Each row below holds a small network's activations on one input, seen along a few directions.
Each table varies a few parts of the input and shows all the possible inputs, shuffled.
A made-up example of a description, with smaller parts first: one of 5 places around a ring, together with either a single point or one of 11 places along a line or (one of 2 separate values, together with one of 6 places along a line).
Shared parts are said once, and a part with two or three values counts as separate values.

Other details of the inputs vary at random and push rows far along two fixed directions, the same in every table; ignore that.

Rows:
row 1: [ 23 -23 -19   6  16  11   3  10 -17 -17 -19  30   3  -9   6]
row 2: [ 33 -18 -22   6  10  -4   4  13 -31  -7   4   2  -2   2  11]
row 3: [ 35 -17  -5  -5  21  -3   6  10 -12 -24 -10   5   6 -15   5]
row 4: [-19  26  11   1 -24  -9  -3 -33  24  -3  32 -14   5  -9  -2]
row 5: [ 38 -20 -12   2  27  -2   8  17 -13 -17 -16   1   1  -4   7]
row 6: [-74 -24  31  42  51 -10 -57  -9   0  25 -85 -35 -79  84  -2]
row 7: [-34  18  16  -8 -28  10  22 -30  16  10  20 -15  11  -8 -20]
row 8: [ 37 -14 -25   1   5  -1  -6  13 -29   3   4   5 -10   1   6]
row 9: [-45  25  12 -22 -24   2  -1  -4  34  12  16  -3  23 -13   7]
row 10: [-19  27  21 -10 -28 -13   8 -24  28   2  38   1   4  -3   1]
row 11: [ 50 -13 -28  -1  -6   0   6  25 -24  -2   5  15   9 -11   6]
row 12: [ 24 -14  -3  -8   4  23  10  15 -34   9 -19   7   8  -8 -24]
row 13: [ 35 -21 -20   0  19  -6  12   3 -16 -14   3  -3   1  -3  14]
row 14: [-33  13   2   5 -13   0  15 -45  34 -12  24   7  11 -13   5]
row 15: [ 40  -9 -20   5  11   0   3  21 -21 -15 -11  10   3  -7   3]
row 16: [-77 -29  41  44  46 -14 -57   0   4  28 -97 -32 -80  80  -4]
row 17: [ 36 -15 -22   1  29  -1   9  -3 -21 -10  -2  -4  -7   0  15]
row 18: [-17  12  17  -2 -15 -16  22 -23  43 -20  10 -17  15 -13   9]
row 19: [-32  10  10   5 -21   0  15 -26  36 -22   9  14  19 -19   1]
row 20: [-45  25   8 -21 -19   3  -3  -7  31  11  21  -5  19  -9   6]
row 21: [-36  16  24  -6 -33  10  24 -20  24   9  13 -14  17 -14 -26]
row 22: [ 40  -6 -11  10   8   3  -5  23 -22   1  -4  13   1  -6   3]
row 23: [-67 -17  44  33  46   8 -53  -7 -17  50 -76 -57 -77  88 -33]
row 24: [-21  29  20  -5 -29 -13   2 -16  36   3  33   0   3  -5  -4]
row 25: [ 39  -8 -12   3  11   1   1  18 -23 -16 -13  12   4 -12   3]
row 26: [-35  17  19  -5 -28  10  22 -23  20   7  20 -16  16  -9 -30]
row 27: [ 15 -12 -22 -19  11  18 -13  38 -25   9  -7  17  17  -2   7]
row 28: [ 40  -5  -8  -4   6   2  -7  30 -20   1   1  21  -4   5  -3]
row 29: [ 36  -9  -9  -1   2   0  -3  28 -15   8   0  15  -9  10   4]
row 30: [-27  22  16   5 -16 -19  10 -38  25  -6  31 -12  10 -12   3]
row 31: [ 42  -9 -12  -1   4   0 -11  19 -27  -4 -10  14   1  -9   0]
row 32: [ 49 -10 -35   1   0   1   1  23 -25  -2  12  11   1 -11   6]
row 33: [-23  31  22  -4 -22  -9  -2 -29  31   5  34  -5  -4   3  -1]
row 34: [-21  22  15   4 -23 -16  14 -15  33 -13  14 -11  12 -12   2]
row 35: [ 32 -16 -23   6  13 -10   3  19 -29  -5  -3   6  -5  -3   5]
row 36: [-43  28   8 -20 -14   7  -5 -19  25  13  28  -5  17  -5   8]
row 37: [ 30 -19 -16   3  19  -6  11   9  -9 -14  -1  -6   1  -1  11]
row 38: [-31  18  25  -6 -30  12  19 -19  20   4   7 -10  18 -16 -28]
row 39: [-41  25  22 -25 -20   5 -10  -8  25   4   9   4  28 -17   2]
row 40: [ 14  -8 -31 -21  13  17  -8  27 -26  14   4  11   9   4  12]
row 41: [ 18 -25 -30  11  16   9   8   9 -12  -9  -8  23  -4   0   9]
row 42: [ 33  -3   2  -3   7   1 -12  24 -21   4  -9  19 -11   3   0]
Description of these inputs: one of 6 places along a line, together with either one of 3 separate values or one of 4 places along a line.
The inputs of row 14 and row 16 match in every part but the place on the line of 6. If row 23 is changed in the same way as row 14 into row 16, which row does it become?
Answer: row 21
The inputs of row 20 and row 36 match in every part but the place on the line of 6. If row 24 is changed in the same way as row 20 into row 36, which row does it become?
Answer: row 33
A walk changes only the place on the line of 4. It starts at row 33 and steps to row 4. List the rest of the walk in order.
Answer: row 30, row 17
Which other rows does row 12 become when the choice among 3 separate values takes its other values? List them by row number.
Answer: row 1, row 39

Rows:
row 43: [ 39  -8 -18   7  21 -18  -7  19 -13 -11   6   3  -9  12  24]
row 44: [ 20 -11 -11  14  26 -14 -29   5  -9  -8  -7   1 -27  22  20]
row 45: [-34  36  24   0 -23 -27   1 -29  54 -26  26   0  11 -15  25]
row 46: [-64  43  27 -28 -42  20 -15 -12  25  39  32  -5  17   0 -20]
row 47: [ 10 -21  -9  15  13   4   7   7 -26   0 -19 -11 -12  12  -7]
row 48: [100   3 -79 -68 -40  54  52  60 -55   5  82  82  94 -77   3]
row 49: [ 28 -14 -20   2  12  -9   5  16 -18  -3   2   4  -6   2   3]
row 50: [  6 -22  -8  -1  22  18   5   6 -20   3 -27  -9  -3   3 -11]
row 51: [ 15  -9  12  15  22 -17 -25   9 -12   2 -26  -8 -30  20   8]
row 52: [  6 -18  -7   5  25  20   4  -2 -26   8 -22  -4 -11  11 -17]
row 53: [-59  18  29   9 -25  -7  18 -44  48 -10   5 -23  12 -10  -7]
row 54: [  9 -17 -16   7  20  -8 -12  13 -10   1 -18  -2 -15   8   9]
row 55: [ 14 -18  -2  17  12   4   1   9 -23  -1 -26  -7 -11   4 -14]
row 56: [ 10 -21 -13  17  17  10   4  -2 -27   0 -20  -1 -12  11  -4]
row 57: [ 12 -14 -13   5  17  -6  -8  16 -15  -5 -17  12 -10   6   6]
row 58: [ 21 -18  -8   4  22 -12 -13  10 -11  -1 -15   0 -14  10  22]
row 59: [  6 -15   6   9  25 -15 -20   9 -12  -4 -27   3 -24  20  15]
row 60: [-55  29  27   9 -20 -20  -5 -43  42  -2  13 -14  -8   0   0]
row 61: [  74   23  -53  -43  -73   16  100  -19   25  -56  110   72  108 -116
   14]
row 62: [-69  38  28 -32 -41  20 -14  -4  34  37  25 -12  23  -4 -15]
row 63: [ 19 -20 -13  13  16   7   0   5 -14   5 -13   7 -16  11  -1]
row 64: [ 13  -9 -10  11  27 -18 -25  15  -5  -7 -17  -7 -21  19  30]
row 65: [-54  30  45   7 -20 -31  -5 -39  52  -5  12 -30 -13   9   8]
row 66: [ 10 -24 -10  17  20   5   4  11 -19  -8 -26   6  -4   7  -6]
row 67: [-57  23  35  -8 -22   5  20 -41  39 -12   5 -12  18 -19 -19]
row 68: [ 26 -21 -14   7   9   2   8  13 -15  -2  -8   2 -10  11  -4]
row 69: [ 27  -7  -2  12  17 -17 -29  15  -7 -11 -12  -3 -21  18  15]
row 70: [ 16 -19  -8   1  21  15  12   8 -26   4 -15 -10  -5   7 -17]
row 71: [  8   6  -5 -25  -4  30 -25  45 -33  43  -5   8   5  14 -21]
row 72: [-45  33  37   7 -28 -24  -1 -34  45  -7   8 -16  -1  -3  -4]
row 73: [-50  21  28  -1 -33  -8  15 -41  57  -7  14 -13  11 -13  -1]
row 74: [ -2   2  -7 -25  -1  28 -19  43 -33  47   5   2   3  20 -17]
row 75: [ 13 -13  -3  12  27 -12 -19   0 -16   0 -16   0 -27  20  14]
row 76: [-31  28  31   3 -39 -10  17 -33  49 -11  20  -7  12 -20  -9]
row 77: [ 16 -15   1   4  18  13   1   9 -26   3 -27  -8  -7   0 -22]
The inputs of row 57 and row 72 match in every part but one. If row 61 is changed in the same way as row 57 into row 72, which row does it become?
Answer: row 76
Describe the family of inputs behind these rows.
Answer: one of 5 separate values, together with either a single point or one of 6 places along a line
Which other rows agree with row 73 in the choice among 5 separate values? List them by row number.
Answer: row 50, row 53, row 54, row 58, row 62, row 64
Which other rows does row 64 become when the choice among 5 separate values takes its other values? List them by row number.
Answer: row 43, row 44, row 45, row 69
